A small network was shown many inputs. Here are its activations along a few directions, one row for each input.
In each table, some parts of the input vary, and every possible input appears once, in random order.
A made-up example of a description, with smaller parts first: ring(5) and (point or ring(11) or (values(3) and line(6))).
Shared parts are said once, and a part with two or three values counts as separate values.

Other details of the inputs shift rows strongly along three fixed directions, in all tables alike. That doesn't count.

A family of inputs:
r1: [-19   1  18  -6  43 -11 -19 -42 -22 -18 -24]
r2: [ -4   3   4 -13  16  45  28  31   3 -15  -8]
r3: [-12   2  16 -11  32 -22 -20 -23 -19 -20 -25]
r4: [-13 -10  24  -8  26 -16 -22 -42 -28 -24 -38]
r5: [  0  22 -24 -26  -2  36  -8  27   0  -7  -4]
r6: [ 10  -8 -15  54 -30  -4 -21   4  14 -14  27]
r7: [ -9  -2  18 -14  22 -22 -19 -27 -25 -20 -31]
r8: [ 32 -25   4  39 -15 -11 -11   5   2 -22  38]
r9: [ -2   7   3 -16  14  47  29  33   3 -14  -6]
r10: [-15  24 -23 -40 -39 -20  31   7  13  84 -19]
r11: [-11  -7  22  -7  24 -16 -21 -41 -29 -26 -34]
r12: [-14  -2  16 -12  32 -22 -18 -22 -16 -15 -26]
r13: [ -1  16 -28 -19   4  41 -13  24   8  10 -14]
r14: [ 30 -29   6  39 -17  -6  -7  -4   2 -16  37]
r15: [ 17 -33   5  46   3  -8 -10   3  17  -7  41]
r16: [  0  10   5 -16  14  48  28  34   2 -17  -3]
r17: [  9 -17  11   0  -9 -25   1  -8  -2  14   0]
r18: [ 33 -20   4  39 -16 -14 -10   4   0 -22  41]
r19: [ 12  -6 -13  56 -29  -4 -21   4  12 -17  30]
r20: [  2  33 -27 -30   3  40 -13  30   0   0  -7]
r21: [ 33 -20   4  38 -16  -7  -7  -5  -3 -20  40]
r22: [ 13  -8 -14  58 -25  -1 -23   2  15 -12  24]
r23: [-21  -3  16  -8  41 -18 -18 -29 -14 -12 -25]
r24: [  7 -19 -12  51 -33  -2 -15   8  14 -18  27]
r25: [-23 -10  18 -10  42 -14 -18 -27 -11  -8 -29]
r26: [-22  -3  18  -6  41 -13 -18 -43 -20 -14 -27]
r27: [  2  16  -3 -26  10  47  27  45  19 -15   1]
r28: [  1  28 -24 -29  -1  38  -8  30  -3  -9  -2]
r29: [-35  -2  25 -21   7 -65  18 -60 -12  61 -38]
r30: [  0   4  -7 -24  12  49  30  46  24 -14  -4]
r31: [  0 -21  15  12   0 -20   1 -31  -6  13   1]
r32: [  4  27 -27 -20   5  41 -13  25   5   5  -9]
r33: [ 13 -11 -15  59 -26   1 -23   5  16 -10  25]
r34: [-25  11  16 -29   5 -61  21 -39  -8  60 -26]
r35: [ 23 -21   4  45   0  -5  -6  -8   8  -9  48]
r36: [  5  22  -4 -29   8  50  28  51  19 -14   6]
r37: [ 22 -31   6  42  -4 -14 -13   7  12 -15  36]
r38: [ 10 -24   9  18 -38 -60  27  -5  21  64  26]
r39: [-18  -8  23  -2  33 -14 -21 -50 -28 -23 -33]
r40: [-17  -5  22  -2  33 -15 -21 -50 -29 -25 -31]
r41: [ 22 -21   3  45   1 -13  -7   2  11 -10  47]
r42: [ -8  17 -19 -20 -65 -43  42   4  18  91   4]
r43: [ -5  14 -23 -31  -5  35  -6  29   0 -10  -6]
r44: [  5  34 -28 -25   6  44 -14  29   2   3  -8]
r45: [ 19 -34   5  47   1  -1  -7  -6  13  -6  44]
r46: [ -2  15   7 -14  12  40  26  30  -1 -17  -2]
r47: [ -2  19 -24 -28  -1  37  -8  27   1  -5  -7]
r48: [  3 -10  12  12  -1 -24   2 -34 -11   8   6]
r49: [ -2  15 -23 -29  -5  36  -7  30   0 -12  -3]
r50: [  5  11  -7 -27   8  52  31  51  24 -12   3]
r51: [-13   3  20  -2  32 -15 -20 -49 -34 -29 -25]
r52: [ -3  19 -22 -29  -4  33  -7  28  -2 -14  -2]
r53: [ -8  20  -5 -49 -37 -11  78  33  33  80  -5]
r54: [ -9   1  20 -10  24 -18 -19 -42 -32 -26 -32]
r55: [ -2  10   7 -22 -34 -77  41 -17   4  85   3]
r56: [-18  20 -18 -50 -44 -21  36  11   9  70 -16]
r57: [ -5  -2   5 -11  18  45  28  29   4 -18 -11]
r58: [ -9  -6  19 -12  23 -20 -21 -27 -24 -23 -32]
r59: [  9  -5  -9  44 -35  -9 -16   8   5 -29  36]
r60: [  3  -2 -14  35 -65 -46  17  -4  24  58  24]
Description of these inputs: line(5) and (values(2) or line(4) or ring(6)).
Changing only the line(5) part turns r36 into r30. The same change can be made to r18. Which row results?
> r17
Which other rows does r2 become when the values(2) part takes its other values? List them by row number.
> r53
A walk changes only the ring(6) part. It starts at r17 and steps to r38. List the rest of the walk in order.
> r25, r29, r31, r4
Which other rows does r14 become when the ring(6) part takes its other values? List them by row number.
> r7, r12, r23, r26, r40
Which other rows does r42 become when the line(4) part takes its other values? List them by row number.
> r33, r43, r60
